These are the activations of a small network on made-up records, seen along a few directions, one row for each record.
Records have a field called B. Each example row is followed by its value.
Records without B are marked missing.
Other fields move the rows too, some of them a lot.
In the rows, 500 means zero.
Strong random noise was added to every row along 10 fixed directions; ignore it. To show where, here is one row again and again, with new noise each time:
[472 292 378 654 202 773 370 809 367 310 803 506 616 626 382 648 397 621
 475 603 381 555]
[674 882 766 323 622 463 497 285 578 507  65 493 213 600 502 581 477 403
 336 698 421 598]
[353 649 542 459 611 468 628 435 597 627 311 553 356 497 482 399 550 364
 445 511 588 420]
[783 489 742 409 748 668 463 288 662 394 558 411 572 462 583 544 542 408
 604 405 517 784]
[678 518 565 480 540 389 680 433 463 617 368 551 488 588 388 409 390 398
 531 487 581 528]
[491 626 152 532 624 577 710 672 422 542 482 269 580 447 443 523 374 331
 155 779 615 641]
[376 373 447 593 259 482 525 644 268 363 670 715 618 622  76 480 336 476
 451 512 535 482]
[111 793 507 393 657 589 285 524 622 248 709 400 583 393 551 663 530 293
 422 503 438 634]
[491 467 491 465 725 365 647 479 495 460 606 524 599 543 238 295 470 401
 618 342 696 390]
[384 662 494 630 432 674 465 637 631 661 378 396 405 414 879 668 556 450
 472 458 393 534]
[949 270 570 405 494 526 659 382 455 541 575 503 621 684 387 410 296 419
 613 642 548 754]
[561 439 373 668 406 552 507 657 376 519 569 455 667 540 493 434 322 463
 643 531 566 513]

[475 668 368 483 371 110 609 613 278 542 432 529 538 638 276 485 244 453
 430 621 500 399]	b8
[663 247 565 551 515 546 822 437 620 768 282 593 264 498 515 379 670 638
 468 370 599 342]	b3
[287 516 613 753  64 430 364 571 372 717 421 730 560 438 797 546 376 445
 774 269 407 499]	b11
[464 672 527 620 549 631 302 499 495 416 419 414 520 394 649 522 545 583
 583 447 494 418]	b1
[425 495 666 375 490 404 483 507 557 472 414 671 258 686 369 402 540 599
 532 517 462 360]	b10
[122 530 362 306 397 438 424 565 562 490 691 444 456 616 602 467 490 449
 590 692 388 311]	b1
[457 259 326 537 680 552 588 659 578 622 728 438 626 457 533 280 491 471
 648 411 713 407]	missing
[383 328 340 611 510 764 588 675 758 701 640 303 363 357 927 634 829 601
 465 345 393 400]	b7
[685 430 664 397 523 687 598 438 789 710 240 471 167 538 830 549 661 631
 466 587 399 527]	b3
[231 442 426 535 236 427 539 588 503 703 500 628 524 500 676 410 425 398
 595 581 470 457]	b5
[451 591 599 836 564 505 313 424 440 467 351 490 661 243 636 415 555 469
 790 157 629 423]	missing
[756 412 585 453 380 394 500 418 375 499 578 567 605 614 386 540 391 539
 637 422 403 543]	b4
[435 649 321 567 556 383 625 720 367 533 472 387 547 425 458 576 429 461
 265 441 548 524]	b11
[393 462 577 156 683 347 555 376 700 474 683 493 427 642 515 401 496 415
 621 539 500 490]	b9
[484 683 441 445 551 317 591 531 510 654 425 393 461 491 600 589 522 475
 473 392 409 385]	b4
[386 492 300 694 673 684 557 607 426 436 263 449 320 461 305 202 625 662
 351 698 759 225]	b10
[369 338 636 235 290 306 702 342 591 702 557 776 335 639 402 513 531 359
 445 542 368 576]	b7
[753 445 559 470 670 407 595 414 411 421 592 423 629 506 356 481 456 499
 496 364 590 615]	b11
[654 427 305 449 484 427 557 673 455 550 639 336 556 660 531 523 382 608
 571 575 400 411]	b6
[446 207 642 518 468 763 608 361 691 601 533 590 321 399 592 575 848 613
 457 264 417 456]	b6
[341 460 489 335 453 615 384 496 518 333 662 497 507 555 442 520 505 501
 466 694 422 545]	b1
[397 689 604 669 641 479 518 395 482 421 450 492 643 100 525 708 611 342
 299 119 564 738]	b8
[398 544 593 573 102 693 332 639 406 424 304 686 219 625 484 699 457 693
 292 723 296 497]	b9
[604 890 415 502 866 344 336 585 483 246 501  74 540 411 574 639 542 552
 535 380 449 364]	b7
[309 613 267 531 562 567 287 875 431 137 765 275 579 568 356 586 509 704
 381 631 431 300]	b5
[322 457 388 394 435 622 560 700 543 429 635 498 407 523 448 683 501 529
 153 643 411 643]	b9
[559 707 452 655 502 588 603 533 559 771 271 350 527 188 919 728 554 358
 283 410 460 772]	b2
[433 330 386 423 577 589 454 688 513 296 861 494 612 578 336 471 450 547
 448 565 535 622]	b10
[665 446 729 236 604 399 513 467 595 308 547 587 296 780 170 575 625 696
 387 423 376 341]	missing
[464 407 542 514 432 830 256 518 569 346 468 458 334 572 581 484 642 733
 616 683 370 363]	b6
[525 220 394 429 570 615 807 305 486 559 637 619 583 410 193 355 594 365
 220 624 710 687]	b2
[716 543 548 547 478 607 508 502 482 490 394 489 535 425 551 654 396 526
 344 563 479 777]	b3
[676 486 464 429 721 609 504 453 566 336 634 369 563 465 434 524 532 516
 370 590 561 662]	b8
[455 154 529 557 406 535 543 504 461 410 715 656 553 585 251 315 594 645
 632 404 577 300]	b5
[738 565 604 637 453 539 408 371 477 619 318 343 534 392 848 581 526 531
 759 350 395 502]	b4
[413 356 655 605 533 710 322 368 521 260 730 536 637 327 427 539 713 555
 611 269 524 540]	b2

Which value of B does each new row have?
[390 298 542 541 158 503 562 645 465 626 538 675 334 675 439 562 578 723
 504 417 337 235]	b1
[485 801 656 445 588 335 240 329 461 356 365 552 506 535 456 392 402 445
 754 564 510 457]	b7
[500 631 561 499 612 498 476 442 625 529 399 402 417 409 678 608 631 448
 436 391 443 516]	missing
[695 468 669 440 515 477 481 346 493 478 339 584 361 635 342 381 527 607
 598 626 504 447]	b7
[286 551 615 460 399 422 357 527 563 518 486 599 395 574 579 509 552 584
 724 367 347 283]	b6
[252 604 652 562 388 672 197 414 498 283 556 639 646 327 542 622 430 429
 535 535 465 778]	b3
[674 306 540 434 575 392 823 395 716 947 402 451 327 567 764 400 672 494
 648 282 551 326]	missing
[476 184 414 430 466 644 615 516 552 532 677 569 431 653 442 415 633 612
 615 575 461 318]	b6
[380 427 564 388 531 468 650 350 499 465 605 690 511 386 252 595 603 384
 269 295 490 628]	b6
[676 725 547 341 569 176 527 680 489 487 525 311 440 682 523 729 439 644
 494 312 279 327]	b1
[583 409 497 575 560 505 510 463 385 419 600 485 695 396 348 482 513 512
 578 311 554 534]	b4
[915 362 569 533 585 569 473 613 528 406 454 367 401 652 495 443 532 790
 650 505 478 376]	b8
